data =
[[ 3.57 -0.10 -2.25 -2.98  1.32  1.18  1.58  2.78  0.53]
 [ 3.61 -0.64 -2.08 -1.35  1.15  0.55  3.63 -0.93  2.27]
 [-3.41  0.79  0.26 -4.14 -1.51 -1.48 -1.60 -1.02 -1.60]
 [-2.14 -3.83 -1.80  0.01  1.12  2.18 -1.66  0.74 -2.95]
 [ 1.39  0.86 -2.02  0.29 -0.04 -0.67 -1.66  1.25 -5.37]
 [-0.89 -1.14 -0.57  3.21  2.50  0.77  1.45 -2.71  3.34]
 [ 3.54 -0.77  0.10 -2.89  0.74  1.59  1.62  0.64 -3.56]
 [-2.79 -1.78 -3.00 -2.94 -0.10 -1.49 -0.87  2.48  1.46]
 [ 0.52  1.93  2.57  1.03  2.47  2.39  0.52 -0.08  4.08]
 [-0.87  0.43  1.00 -3.44 -0.27  0.60 -0.64 -2.28 -4.51]
 [-1.20  1.99 -0.08 -2.12 -0.16  1.35 -1.33 -3.88 -3.37]
 [ 2.05  1.85 -0.50 -1.71  0.65 -4.12  3.13 -0.29  1.40]
 [-1.41 -0.60  1.14 -1.55 -3.72 -3.18  1.48 -1.22  2.64]
 [-0.24  1.25  1.81  1.36 -2.15  1.84 -0.82  0.55  4.92]
 [ 1.39  0.36  3.86  2.56 -0.70 -0.97 -0.54  3.75 -0.87]]
Indices start at 0.
row 0 col 0 -> 3.57
row 12 col 6 -> 1.48
row 4 col 5 -> -0.67
row 7 col 7 -> 2.48
row 13 col 4 -> -2.15
row 2 col 2 -> 0.26
row 2 col 5 -> -1.48
row 5 col 0 -> -0.89
row 1 col 3 -> -1.35
row 14 col 8 -> -0.87
row 7 col 0 -> -2.79
row 11 col 3 -> -1.71
row 12 col 0 -> -1.41
row 7 col 8 -> 1.46
row 12 col 8 -> 2.64
row 4 col 4 -> -0.04
row 14 col 0 -> 1.39
row 2 col 3 -> -4.14
row 3 col 4 -> 1.12
row 5 col 5 -> 0.77
row 14 col 3 -> 2.56
row 13 col 2 -> 1.81
row 9 col 8 -> -4.51
row 1 col 4 -> 1.15
row 1 col 8 -> 2.27
row 13 col 6 -> -0.82
row 10 col 5 -> 1.35
row 14 col 2 -> 3.86
row 3 col 8 -> -2.95
row 6 col 8 -> -3.56
row 5 col 7 -> -2.71
row 10 col 4 -> -0.16
row 0 col 1 -> -0.10

m = [ 3.31  4.06 -3.54 -1.27  1.35  0.00]
m[0] = 3.31
m[2] = -3.54
m[1] = 4.06

B =
[[ 0.09 -2.46 -2.58 -0.56  3.38 -0.77]
 [-1.33 -0.81 -0.85 -0.86  3.42  0.32]
 [-0.82  0.84  1.06 -0.16 -0.95  0.50]
 [ 0.30 -3.36 -3.65  1.26 -0.50 -3.95]]
Indices start at 0.
(0, 0) => 0.09
(3, 4) => -0.50
(1, 2) => -0.85
(2, 2) => 1.06
(3, 2) => -3.65
(0, 4) => 3.38
(2, 5) => 0.50
(0, 1) => -2.46
(2, 0) => -0.82
(0, 5) => -0.77
(3, 3) => 1.26
(1, 5) => 0.32
(3, 0) => 0.30
(0, 2) => -2.58

X =
[-5.00  3.44 -1.65  1.03  2.73  3.79 -2.03  3.22 -0.14 -0.15 -2.01  2.46
 -0.51]
X[0] => -5.00
X[2] => -1.65
X[1] => 3.44
X[7] => 3.22
X[10] => -2.01
X[11] => 2.46
X[3] => 1.03

arr =
[[ 1.89 -0.37 -0.43 -0.48  0.46  0.32  2.32  1.19  0.41  0.19  0.26]
 [ 2.45 -0.59 -0.71 -0.63  0.58 -0.09  1.94  1.02  0.44  0.04  0.36]
 [ 0.07 -0.68  0.31 -0.82  2.52  0.12  3.07  0.89 -0.89  0.09  0.39]
 [ 0.49 -0.77  0.40 -1.22  2.12 -0.52  2.66  0.60 -0.93 -0.24  0.58]
 [ 0.44 -0.81  0.44 -1.11  2.08 -0.58  2.84  0.77 -0.67 -0.19  0.51]
 [-0.01 -0.17  0.06 -0.28  0.83  0.13  0.76  0.36 -0.26  0.05  0.08]
 [ 0.05 -0.40  0.08 -1.15  3.02  0.87  2.97  1.52 -0.73  0.38  0.39]
 [ 0.63 -0.67  0.46 -0.79  2.32 -0.55  2.96  0.57 -0.75 -0.30  0.63]
 [ 0.14 -0.52  0.24 -0.54  1.78 -0.06  2.24  0.55 -0.81  0.01  0.40]
 [ 0.12 -0.38 -0.15 -1.19  2.75  1.15  4.35  1.89 -0.60  0.62  0.36]
 [ 0.86 -0.21 -0.89 -0.93  2.76  1.72  5.33  2.33  0.27  0.99  0.36]
 [ 1.00 -0.18 -0.79 -0.78  1.83  1.44  3.44  2.10  0.61  0.75  0.33]
 [ 0.89 -0.55  0.19 -0.47  1.32 -0.74  1.66  0.30 -0.51 -0.15  0.43]
 [ 0.34 -0.90  0.55 -1.36  2.93 -0.27  4.80  1.55 -1.75 -0.08  0.68]
 [ 2.33 -0.29 -1.08 -0.56  0.77  0.85  3.57  1.55  0.80  0.49  0.28]]
arr[0, 0] -> 1.89
arr[:, 3] -> [-0.48, -0.63, -0.82, -1.22, -1.11, -0.28, -1.15, -0.79, -0.54, -1.19, -0.93, -0.78, -0.47, -1.36, -0.56]
arr[1, 3] -> -0.63
arr[2, 0] -> 0.07
arr[3, 7] -> 0.60
arr[9, 4] -> 2.75
arr[14, 2] -> -1.08
arr[4, 2] -> 0.44
arr[7, 8] -> -0.75
arr[1] -> [2.45, -0.59, -0.71, -0.63, 0.58, -0.09, 1.94, 1.02, 0.44, 0.04, 0.36]
arr[2, 3] -> -0.82
arr[13, 0] -> 0.34
arr[5] -> [-0.01, -0.17, 0.06, -0.28, 0.83, 0.13, 0.76, 0.36, -0.26, 0.05, 0.08]
arr[5, 3] -> -0.28
arr[0] -> [1.89, -0.37, -0.43, -0.48, 0.46, 0.32, 2.32, 1.19, 0.41, 0.19, 0.26]
arr[:, 0] -> [1.89, 2.45, 0.07, 0.49, 0.44, -0.01, 0.05, 0.63, 0.14, 0.12, 0.86, 1.00, 0.89, 0.34, 2.33]
arr[0, 6] -> 2.32
arr[:, 10] -> [0.26, 0.36, 0.39, 0.58, 0.51, 0.08, 0.39, 0.63, 0.40, 0.36, 0.36, 0.33, 0.43, 0.68, 0.28]
arr[0, 7] -> 1.19
arr[12, 1] -> -0.55
arr[9, 5] -> 1.15
arr[10, 10] -> 0.36
arr[8] -> [0.14, -0.52, 0.24, -0.54, 1.78, -0.06, 2.24, 0.55, -0.81, 0.01, 0.40]
arr[6, 3] -> -1.15
arr[2, 6] -> 3.07
arr[7, 1] -> -0.67
arr[:, 9] -> [0.19, 0.04, 0.09, -0.24, -0.19, 0.05, 0.38, -0.30, 0.01, 0.62, 0.99, 0.75, -0.15, -0.08, 0.49]
arr[14, 7] -> 1.55
arr[5, 7] -> 0.36
arr[14] -> [2.33, -0.29, -1.08, -0.56, 0.77, 0.85, 3.57, 1.55, 0.80, 0.49, 0.28]
arr[14, 10] -> 0.28
arr[:, 7] -> [1.19, 1.02, 0.89, 0.60, 0.77, 0.36, 1.52, 0.57, 0.55, 1.89, 2.33, 2.10, 0.30, 1.55, 1.55]
arr[11, 3] -> -0.78
arr[11] -> [1.00, -0.18, -0.79, -0.78, 1.83, 1.44, 3.44, 2.10, 0.61, 0.75, 0.33]
arr[13] -> [0.34, -0.90, 0.55, -1.36, 2.93, -0.27, 4.80, 1.55, -1.75, -0.08, 0.68]

W =
array([[ -1.6,  -9.3,  -2.4,  -4.8,   0.9,  -0.9,  -1.3,  -5.7,   0.6,
         -0.8,   0.2,   7.3,  -2.7],
       [ -8.8,  -5.9,  -2.9,  -6.4, -12.0,  -0.6, -11.8,  -6.3,  -2.0,
        -13.6,  -5.9,  17.9,  -5.0],
       [-12.8,  -8.7,  -6.7,  -6.3, -15.9,  -8.7, -13.5,  -8.8,  -9.3,
        -15.3, -10.8,  -3.0, -11.7]])
Rows and columns are counted from 0.
(0, 0) -> -1.6
(0, 8) -> 0.6
(2, 3) -> -6.3
(0, 10) -> 0.2
(1, 4) -> -12.0
(1, 7) -> -6.3
(2, 11) -> -3.0
(0, 6) -> -1.3
(2, 5) -> -8.7
(2, 1) -> -8.7
(2, 12) -> -11.7
(2, 2) -> -6.7
(2, 0) -> -12.8
(1, 3) -> -6.4
(0, 4) -> 0.9
(0, 12) -> -2.7
(2, 9) -> -15.3
(1, 1) -> -5.9
(1, 6) -> -11.8
(0, 11) -> 7.3
(0, 7) -> -5.7
(0, 9) -> -0.8
(1, 10) -> -5.9
